A small network was shown many inputs. Here are its activations along a few directions, one row for each input.
Each table varies a few parts of the input and shows all the possible inputs, shuffled.
A made-up example of a description, with smaller parts first: one of 5 places around a ring, together with either a single point or (one of 2 separate values, together with one of 4 places along a line) or one of 9 places around a ring.
Shared parts are said once, and a part with two or three values counts as separate values.

Other details of the inputs vary at random and push rows far along two fixed directions, the same in every table; ignore that.

A family of inputs:
row 1: [ 33  17  -8 -33 -29  25   1   9   0 -50   3]
row 2: [  1 -59  23  20  10   3   4   7 -14  62 -52]
row 3: [ -7 -42   6   0 -25 -13   0 -14  11  76  -9]
row 4: [  9 -10   8  14   0  -4  -3 -31   5  86 -25]
row 5: [-120   27   65   93   54  -47   -8   32   41   21   45]
row 6: [ 33 -19 -11 -33   3  11  -1   1 -23 -71 -22]
row 7: [ 66  -7 -42 -11  18  14  28  35 -10 -49   1]
row 8: [ 30  25 -46 -33 -23   4   1  -7 -11 -43   6]
row 9: [ 41  36 -27 -25  -9  20  -1 -15 -17 -38   5]
row 10: [-87  79  26  50  60 -22 -16  38  11 -96  79]
row 11: [ -4 -61  36   1  11 -13   4 -17  -6  54 -51]
row 12: [  1 -67  12  17   9  -8  -8   1  -3  57 -52]
row 13: [  4 -16  12   9   3   7   1 -29   6  86 -20]
row 14: [ 34  32   1 -36 -11  40  -2   9  -5 -42  -5]
row 15: [ 36  30 -22 -30  -6  30   3 -14 -15 -39   9]
row 16: [-119   24   28  103   45  -79  -15   14   33   21   58]
row 17: [ 34  32  -7 -39  -2  37  -6  -2 -13 -38   4]
row 18: [ -99   67    6   43   46  -37  -14   45   16 -101   81]
row 19: [ 34  -6   7 -32  10  27  12  16 -36 -61 -25]
row 20: [ 42  28 -31 -23 -21  10  -4 -15 -12 -44   8]
row 21: [-13 -38   8  -3 -30  -9   9   0  22  74 -24]
row 22: [ -7 -41  15   3 -34 -10   5  -3  20  72 -18]
row 23: [ 31  15 -35 -32 -24  15   1  -9 -12 -46  17]
row 24: [-10 -34 -11   3 -18 -14   8 -22  11  79 -14]
row 25: [ 33  17 -16 -36 -21  22  -4  -1  -9 -46  13]
row 26: [  3 -31   4  13 -15  -9   3 -29  10  78 -11]
Description of these inputs: either a single point or one of 5 places around a ring or (one of 4 places along a line, together with one of 5 places along a line).
Question: Which other rows does row 25 become when the place on the line of 5 takes its other values? List them by row number.
Answer: row 3, row 10, row 17, row 18
Question: Which other rows does row 16 become when the place on the line of 5 takes its other values? List them by row number.
Answer: row 4, row 8, row 9, row 20

A family of inputs:
row 27: [ -71   45   29   47   55  -26  -11   51    7 -112   50]
row 28: [ 18   4 -10 -23   5  20   0  18 -21 -68  -8]
row 29: [  3 -17  10  -8 -14   5  -1  -7   6  42 -10]
row 30: [  8  -8   7  -2  -3   7  -2 -16   2  45 -16]
row 31: [  7 -23  -8  -2  -3  -6   9 -10   2  40 -10]
row 32: [ 27   9 -12 -19  11  21   2  21 -21 -63  -8]
row 33: [ 11 -21  -9   4  -9  -8   4 -13   2  40 -11]
row 34: [ 11  -5   6   2  -7   6   3 -11   6  45 -16]
row 35: [-90   5  39  70  60 -43  -9  30   8 -13  22]
row 36: [ 14 -35  15   4   9   0   4  -3  -5  28 -31]
row 37: [ 20  37 -13 -27  -5  19  -5  -3 -12 -56   8]
row 38: [  7 -22  -7   0 -13 -11   1 -15   2  38 -11]
row 39: [ 18  31 -12 -27 -12  21  -1   0 -10 -57  11]
row 40: [ 16  18 -27 -25 -11  10   2   6  -8 -58  14]
row 41: [ 25   7  -3 -22   9  15  -1  10 -19 -70  -7]
row 42: [  6 -23  -7   1 -24 -10  -1  -6   8  38 -10]
row 43: [  4 -25  -7   1 -19  -8   3 -11   6  37 -11]
row 44: [  5 -25  -5  -2 -22 -10   3  -5   8  37  -9]
row 45: [  5 -10   8  -4 -10   0   1 -19  -1  42 -14]
row 46: [  8 -35   8   3   9   2   4   1 -11  31 -32]
row 47: [ 11 -21  -9   2  -8  -5   9  -6   6  41  -9]
row 48: [  6 -15   8  -5  -7   2   1 -19  -1  41 -10]
row 49: [  2 -17   8  -6 -11   8  -2 -14   4  41 -12]
row 50: [  3 -13  10  -6 -19   2   3  -9   6  41 -12]
row 51: [ 10  -7   6   0  -4   9   0 -10   6  46 -15]
row 52: [ 19  31 -10 -32 -12  23  -6   7  -6 -56  10]
row 53: [-82  21  21  77  44 -49  -6  24  26  -1  45]
row 54: [  3 -18   8  -4 -13   5   3 -14   3  40 -10]
row 55: [  8 -20  -9   4 -15 -12  -3 -16   2  38 -12]
row 56: [ 16 -34  15   6   7   2   6   2  -1  29 -30]
row 57: [-87   2  46  72  54 -41  -7  29  18 -18  24]
row 58: [ 20  21 -28 -18 -17   9  -5   4  -7 -59  13]
row 59: [ 10 -13   7   0  -3   4   4 -16  -2  43 -10]
row 60: [ 17  34 -13 -27 -11  22  -4   1  -8 -57   8]
row 61: [-86  20  21  72  48 -50  -5  20  22  -2  45]
row 62: [  5 -14   8  -6  -5   4  -3 -18   0  42 -12]
row 63: [ 27  25 -30 -15  -7   8  -4   2 -11 -56  12]
row 64: [ 26  31 -14 -26   2  25  -4   0 -14 -53  12]
row 65: [ 10 -23  -9  -1  -5  -4  12  -4   6  41  -9]
row 66: [ 29  30 -14 -23  -2  24   2   5 -11 -52  14]
row 67: [  2 -28  -5  -8 -16  -8   9  -2   8  38  -9]
row 68: [-93  23  41  65  39 -41  -9  24  25  -1  47]
row 69: [  3 -25  -7  -6  -7  -9   7 -12   2  39 -11]
row 70: [ 19   5  -8 -25   1  19   0  23 -19 -67  -7]
row 71: [-92  32  38  65  48 -39 -16  13  22   0  40]
row 72: [  1 -27  -7  -6 -13  -5   8  -8   6  37 -10]
row 73: [  3 -11  10  -6 -18   2   0  -8   8  42 -15]
row 74: [ 30  25 -31 -13  -9  10  -2   8  -7 -54  13]
row 75: [ 11 -12   6   0  -3   9   2  -9   4  45 -11]
row 76: [ 20  20 -26 -25  -6   7   1   1 -11 -57  14]
row 77: [ 18  18 -24 -27 -15   8   2  12  -6 -57  16]
row 78: [ 25  38 -14 -23  -2  22  -3  -1 -12 -54   7]
row 79: [  9  -8   6   1  -6   3   4 -17  -1  44 -14]
row 80: [ 11  -8   6   2  -8   5   6 -11   3  45 -13]
row 81: [ 17  31 -12 -29  -9  25  -7   1  -8 -56   9]
Question: Changing only one part turns row 41 into row 36. The same change can be made to row 62. Which row results?
Answer: row 64
Question: What do these inputs look like to the network?
Answer: one of 5 places along a line, together with either one of 2 separate values or one of 4 places along a line or one of 5 places around a ring
Question: Which other rows does row 78 become when the place on the line of 5 takes its other values? List them by row number.
Answer: row 34, row 37, row 60, row 73
Question: Which other rows does row 56 become when the choice among 2 separate values takes its other values? List them by row number.
Answer: row 32
